Each row below holds a small network's activations on one input, seen along a few directions.
Each table varies a few parts of the input and shows all the possible inputs, shuffled.
A made-up example of a description, with smaller parts first: one of 3 separate values, together with either a single point or one of 9 places along a line or (one of 4 places along a line, together with one of 8 places around a ring).
Shared parts are said once, and a part with two or three values counts as separate values.
(in the rows, 128 means zero)

Other details of the inputs vary at random and push rows far along two fixed directions, the same in every table; ignore that.

A family of inputs:
row 1: [156 121 131 145 109 193 140 137 141  87 126 125 144 115]
row 2: [125  91 154 131 134 187 157 149 144  98 111 126 159 140]
row 3: [ 61 115 155 124 171  79 177 132 139 149 108 127 130 183]
row 4: [ 67  87 141 130 145 111 190 103 150 173  77 132 138 140]
row 5: [195 111  73 103  87 104  54 122 108 159 106 149 109  53]
row 6: [ 61 114 159  98 144 123 188 106 141 194  92 131 132 190]
row 7: [212 150 120 115  81 215  72 143  97  81 177 146 122 101]
row 8: [121 123 108 120 105  88 136  94 110 184  93 142 104 126]
row 9: [104  98 132 173 167  51 127  88  68 172 118  96 159  86]
row 10: [185 134 116 109 105 205 104 151 124  91 143 135 138 115]
row 11: [123 174 142 115 107 197 167 111 145 127 154 119 126 179]
row 12: [130 141 140 131 157 168 137 168 148  71 152 124 148 147]
row 13: [171 169  84 135  91  54  62 110  79 135 145 153  77  79]
row 14: [132 131 111  93  97  85  98  91 113 208 108 143  97 122]
row 15: [144 120 161 162 140 221 173 109  98 119 164  63 188 144]
row 16: [218 177 104 160  88 168  51 158 104  27 188 135 114  60]
row 17: [126 138 135 136 159 169 141 169 174  71 154 108 153 157]
row 18: [138 163 120 104 117  61  79 112  89 162 140 155  87 112]
row 19: [141 101 144 136 124 206 150 153 168  90 129 109 160 144]
row 20: [111 156 126 113 131  67 108 112 129 163 137 131 101 142]
row 21: [ 78 162 130 126 137  61 153 101 129 164 121 137 103 148]
row 22: [153 112 103 102  96  78  87 104  80 191  96 162  94 100]
row 23: [ 82  84 147 140 169  71 144 144 134 128  88 135 140 114]
row 24: [147 166 121 145 135 171 130 158 150  57 166 122 136 127]
row 25: [ 83  92 123 122 147 117 185 116 158 167  68 128 146 134]
row 26: [153 172 123 151 117 159 106 143 126  58 181 128 118 110]
row 27: [135 135 143 118 116 205 157 137 157 111 154 105 140 192]
row 28: [112 139 150 142 156 168 142 158 165  75 165 105 142 164]
row 29: [159 140  88 120 106  28  54 113  94 160 127 146  83  86]
row 30: [ 55  95 158 130 180  83 172 135 143 142 102 132 138 153]
row 31: [154  97 101 114  99  99  83 111 114 173 107 145 110  81]
row 32: [ 66  86 155 152 181 104 171 156 176 110  97 106 158 152]
Each input here is: one of 2 separate values, together with either a single point or (one of 3 separate values, together with one of 5 places along a line).
Q: The inputs of row 20 and row 14 match in every part but the choice among 2 separate values. If row 12 is changed in the same way as row 20 into row 14, which row does it become?
A: row 10
Q: Which other rows does row 20 become when the place on the line of 5 takes its other values? List them by row number.
A: row 17, row 28, row 29, row 32
Q: Which other rows does row 5 become when the choice among 2 separate values takes its other values? List them by row number.
A: row 17
Q: Which other rows does row 23 become when the choice among 3 separate values takes its other values? List them by row number.
A: row 16, row 32
Q: Which other rows does row 29 become when the choice among 2 separate values takes its other values? List them by row number.
A: row 27

A family of inputs:
row 33: [ 50 111 156 141 148 133 215 117 187 141  98 105 139 193]
row 34: [108 118 128  91 127  83 105 114 109 185 104 162 100 131]
row 35: [154 139 124 148 104 175 134 137 123  78 137 141 131 109]
row 36: [117 132 150 107 148 183 169 153 165 108 139 112 147 203]
row 37: [177 167 134 151 130 195  99 156 128  43 188 105 148 115]
row 38: [131 183 159 130 136 172 136 138 119  84 194 119 133 168]
row 39: [171 159  94 126 112  80  65 121  80 133 150 131 102  95]
row 40: [ 42 106 169 148 174 105 197 132 174 130 122  95 152 197]
row 41: [112  97 128 148 153  56 120 126  96 135 100 144 124  90]
row 42: [141 165 117 111  94 108 109  98  97 158 128 154  89 106]
row 43: [100 106 113 134 128  80 148 103 137 164  71 140 133  93]
row 44: [189 168  79 123  77 111  83 109  93 143 135 150  93  88]
row 45: [ 74  72 125 109 163  70 153 127 158 192  71 132 134 130]
row 46: [139  90 122 116 123 105 103 147 108 132  97 158 120  93]
row 47: [122  97 120 110 118  71 100 122 138 171  99 144 104 125]
row 48: [151 135  89 132 104 115 108 109 125 143 121 139 115  78]
row 49: [192 151 130 121 108 219  91 170 142  57 171 123 143 123]
row 50: [121  95 174 141 141 227 185 114 119 140 144  73 187 181]
row 51: [141 142 121 145 145 145 113 139 132  95 165 108 138 115]
Q: What do these inputs look like to the network?
A: either a single point or (one of 3 separate values, together with one of 6 places along a line)
Q: Which other rows does row 35 become when the place on the line of 6 takes its other values? List them by row number.
A: row 33, row 42, row 43, row 44, row 48
Q: Which other rows does row 36 become when the choice among 3 separate values takes its other values? List them by row number.
A: row 39, row 44

A family of inputs:
row 52: [105 124 148 131 146 182 158 152 165  88 135 119 153 156]
row 53: [ 91 117 122 124 131  81 153  92 124 182  93 128 126 139]
row 54: [131 110 128 127 128 130 124 147 141 110 118 126 137 117]
row 55: [145 164 147 120 112 203 138 146 149  83 180 123 133 178]
row 56: [107 118 126 122 127 102 142 124 138 152  91 141 113 131]
row 57: [163 190 127 156 127 158  99 150 113  50 204 113 122 125]
row 58: [106 125 137 139 136 160 181 122 141 117 126 118 142 147]
row 59: [174 117 103 139 101 105  75 126  91 130 126 131 122  64]
row 60: [110 136 155 140 131 177 176 130 144 105 130 107 145 166]
row 61: [130 125 133 138 129 139 139 119 121 126 123 130 139 112]
row 62: [ 89 116 153 128 155 158 183 138 168 113 111 126 149 159]
row 63: [181 160 119 122  87 141  81 110  93 124 167 134 112 108]
row 64: [146 117 106 137 116  98  90 113  97 147 116 142 122  72]
row 65: [139 115 113 104 115  75  80 120 100 176 116 152  93 105]
row 66: [ 69 104 138 127 151 123 199 130 164 142  92 133 137 160]
row 67: [179 169 114 133 100 177 103 124 121 106 171 112 123 114]
row 68: [147 123 120 116 114  98  85 107  88 162 133 133 107 106]
row 69: [ 76 100 159 119 174 125 178 132 132 159 109 110 157 180]
row 70: [ 59 118 131 134 170   8 143 121 139 161  90 142 111 127]
row 71: [153 139  93 112 102  89  87 115 122 161 116 140  98  89]
row 72: [141 131 136 103 136 140 112 147 122 125 138 131 130 147]
row 73: [190 116 106 145 113 121  67 130  94 116 141 130 127  72]
row 74: [147 171 132 126 112 210 141 144 158  80 169 118 131 179]
row 75: [ 93  68 127 129 159  72 138 132 146 157  76 131 140 119]
Q: What do these inputs look like to the network?
A: one of 2 separate values, together with either a single point or one of 11 places along a line
Q: The inputs of row 75 and row 73 match in every part but the choice among 2 separate values. If row 70 is changed in the same way as row 75 into row 73, which row does it become?
A: row 57
Q: Start at row 75 and move only the place on the line of 11, one step at a time. The first step leads to row 54. Which rows follow, in order?
A: row 52, row 62, row 66, row 56, row 71, row 74, row 55, row 65, row 72
